M = [725, 934, 841, 710, 667, 772, 656, 403, 329, 920, 602, 188, 154]
M[0] => 725
M[9] => 920
M[-6] => 403
M[-5] => 329
M[-2] => 188
M[1] => 934

A =
[[-37.5 -32.1 -60.4 -29.7  43.8  33.6 -13.7  61.7 -44.6   1.1 -43.5  56.1
  -29.4  -7.7 -42.6  -1.4]
 [-28.5 -26.6   5.9   3.5  58.1  57.0   4.6 -50.3 -17.0  11.3   0.2  -1.9
    6.8  57.1   7.1 -44.6]
 [-27.4 -10.2  64.5  42.9 -39.3 -61.4  30.1 -62.8  -1.9 -14.4  38.9 -13.0
   39.2 -64.3 -63.6 -65.7]
 [ 11.8 -14.6  25.1 -30.8  48.5  58.0   5.7  48.3   1.0 -33.6  48.6  24.4
  -16.5  -9.0  47.0 -20.7]
 [ 27.7  30.1  56.8 -47.2  14.5  65.5 -19.5  11.6  62.6 -42.7 -22.2 -14.3
  -38.4 -51.5 -39.3  62.2]
 [ 63.5 -48.0  -1.3   5.4  36.6 -41.8 -47.2   3.4 -38.8  35.6 -46.2  44.2
   51.0  20.1 -37.0  33.0]
 [-36.5  -3.4  -9.6   1.4  13.5  30.4 -60.0  19.8   6.3  41.7  26.6  -4.0
  -60.0   3.8 -30.1  14.9]
 [ 56.4 -21.0  41.9  40.0 -34.2 -37.5 -54.7  17.7  37.7  21.4  62.5  -7.5
   47.3  44.8  19.3  53.8]
 [ 25.9  61.6  31.6 -49.9 -44.4  35.2 -32.1  16.6  52.2 -63.3  40.0 -43.7
   47.0  56.5  -6.4  60.5]
 [ -4.8  -5.5 -65.3   7.0  55.4 -18.9  -3.3 -62.6  59.2  50.5  58.4  11.3
  -56.2  -5.1 -59.1  18.1]
 [ 37.3 -41.2  56.0  25.9 -36.2   2.0  24.5  24.7 -63.6 -50.2 -56.9 -41.4
   57.5  21.5 -14.6 -17.9]
 [-20.0  21.7 -64.6  22.0 -56.6  37.0  60.7  10.1 -43.7  44.2  47.3  60.2
   22.2  46.3 -55.5  54.2]
 [ 27.7  -1.7  28.6 -10.7 -34.2 -47.7   5.5  41.3  56.4  57.8  61.3 -51.8
   45.8  12.7  33.0   9.7]
 [ -5.1   7.6  -7.4  57.7 -40.6  65.8  46.2 -49.9 -45.7 -56.5  -6.3  54.7
  -52.1 -15.5  48.6   2.8]]
Rows and columns are counted from 0.
(0, 0) => -37.5
(7, 0) => 56.4
(12, 0) => 27.7
(3, 15) => -20.7
(13, 15) => 2.8
(1, 11) => -1.9
(9, 5) => -18.9
(5, 14) => -37.0
(4, 2) => 56.8
(2, 15) => -65.7
(4, 7) => 11.6
(7, 11) => -7.5
(13, 9) => -56.5
(2, 7) => -62.8
(0, 8) => -44.6
(13, 3) => 57.7
(8, 2) => 31.6
(3, 12) => -16.5
(0, 7) => 61.7
(9, 10) => 58.4
(8, 1) => 61.6
(4, 12) => -38.4
(13, 0) => -5.1
(0, 10) => -43.5
(12, 13) => 12.7
(1, 3) => 3.5
(6, 6) => -60.0
(8, 9) => -63.3
(9, 6) => -3.3
(5, 9) => 35.6
(13, 12) => -52.1
(0, 3) => -29.7
(7, 7) => 17.7
(0, 11) => 56.1
(6, 0) => -36.5

W = [[-27, 5, -9, -16, -9, 3], [2, -20, -15, 30, -22, -20], [2, -17, -7, -17, -18, -18], [-28, 7, -13, -15, -6, 7], [-30, 18, -7, -16, -9, 15], [3, -19, -9, -18, -17, -20], [5, -5, -12, -16, -15, -8], [-4, -19, -12, -16, 4, -20], [-7, -16, -15, -15, 0, -10], [-15, -6, -8, 21, -15, 0], [-29, 3, -2, -14, -7, 2], [-7, 9, -14, -10, 1, 9], [22, -23, -20, -16, -12, -22], [-20, -1, 16, 4, -17, -6]]
W[-14,0] = -27
W[:, 2] = [-9, -15, -7, -13, -7, -9, -12, -12, -15, -8, -2, -14, -20, 16]
W[-11,-1] = 7
W[6,-3] = -16
W[-12,0] = 2
W[12] = [22, -23, -20, -16, -12, -22]
W[-8] = [5, -5, -12, -16, -15, -8]
W[-2,-3] = -16
W[:, 4] = [-9, -22, -18, -6, -9, -17, -15, 4, 0, -15, -7, 1, -12, -17]
W[1,4] = -22
W[4,-3] = -16
W[1,-4] = -15
W[8,5] = -10
W[5,-1] = -20
W[-12,-4] = -7
W[-14] = [-27, 5, -9, -16, -9, 3]
W[-1,5] = -6
W[-8,-4] = -12
W[3,0] = -28
W[1] = [2, -20, -15, 30, -22, -20]
W[-3,3] = -10
W[13,-2] = -17
W[-5,4] = -15
W[:, -3] = [-16, 30, -17, -15, -16, -18, -16, -16, -15, 21, -14, -10, -16, 4]
W[3,3] = -15
W[-9] = [3, -19, -9, -18, -17, -20]
W[11,1] = 9
W[-9,-6] = 3
W[-5,-3] = 21
W[-3,-4] = -14
W[-12] = [2, -17, -7, -17, -18, -18]
W[4] = [-30, 18, -7, -16, -9, 15]
W[-7,5] = -20

arr =
2.9,3.5,8.4,0.9,23.0,-0.6,8.2,0.4
-3.7,-4.6,-11.0,-1.2,-30.0,0.8,-10.7,-0.5
8.7,10.7,26.4,2.4,69.6,-1.0,24.4,0.3
-1.9,-2.5,-2.9,-1.8,-17.7,3.8,-8.1,-3.5
2.3,3.0,4.9,1.6,20.7,-3.0,8.7,2.7
5.6,7.0,15.2,2.4,46.6,-3.0,17.5,2.4
0.6,0.5,5.4,-1.5,1.4,4.6,-2.0,-4.4
6.0,7.2,20.2,0.6,45.6,2.0,14.5,-2.4
arr[0, 0]	2.9
arr[1, 1]	-4.6
arr[4, 3]	1.6
arr[1, 4]	-30.0
arr[5, 2]	15.2
arr[:, 7]	[0.4, -0.5, 0.3, -3.5, 2.7, 2.4, -4.4, -2.4]
arr[2, 1]	10.7
arr[0, 4]	23.0
arr[5, 5]	-3.0
arr[2, 2]	26.4
arr[4, 4]	20.7
arr[1, 0]	-3.7
arr[5]	[5.6, 7.0, 15.2, 2.4, 46.6, -3.0, 17.5, 2.4]
arr[1, 3]	-1.2
arr[:, 0]	[2.9, -3.7, 8.7, -1.9, 2.3, 5.6, 0.6, 6.0]
arr[5, 7]	2.4
arr[2, 5]	-1.0
arr[7, 5]	2.0
arr[0, 6]	8.2
arr[4, 6]	8.7
arr[4]	[2.3, 3.0, 4.9, 1.6, 20.7, -3.0, 8.7, 2.7]
arr[2, 7]	0.3
arr[6, 2]	5.4
arr[6, 4]	1.4
arr[2, 6]	24.4
arr[4, 1]	3.0
arr[3, 1]	-2.5
arr[0, 5]	-0.6
arr[6, 0]	0.6
arr[7, 7]	-2.4
arr[0]	[2.9, 3.5, 8.4, 0.9, 23.0, -0.6, 8.2, 0.4]
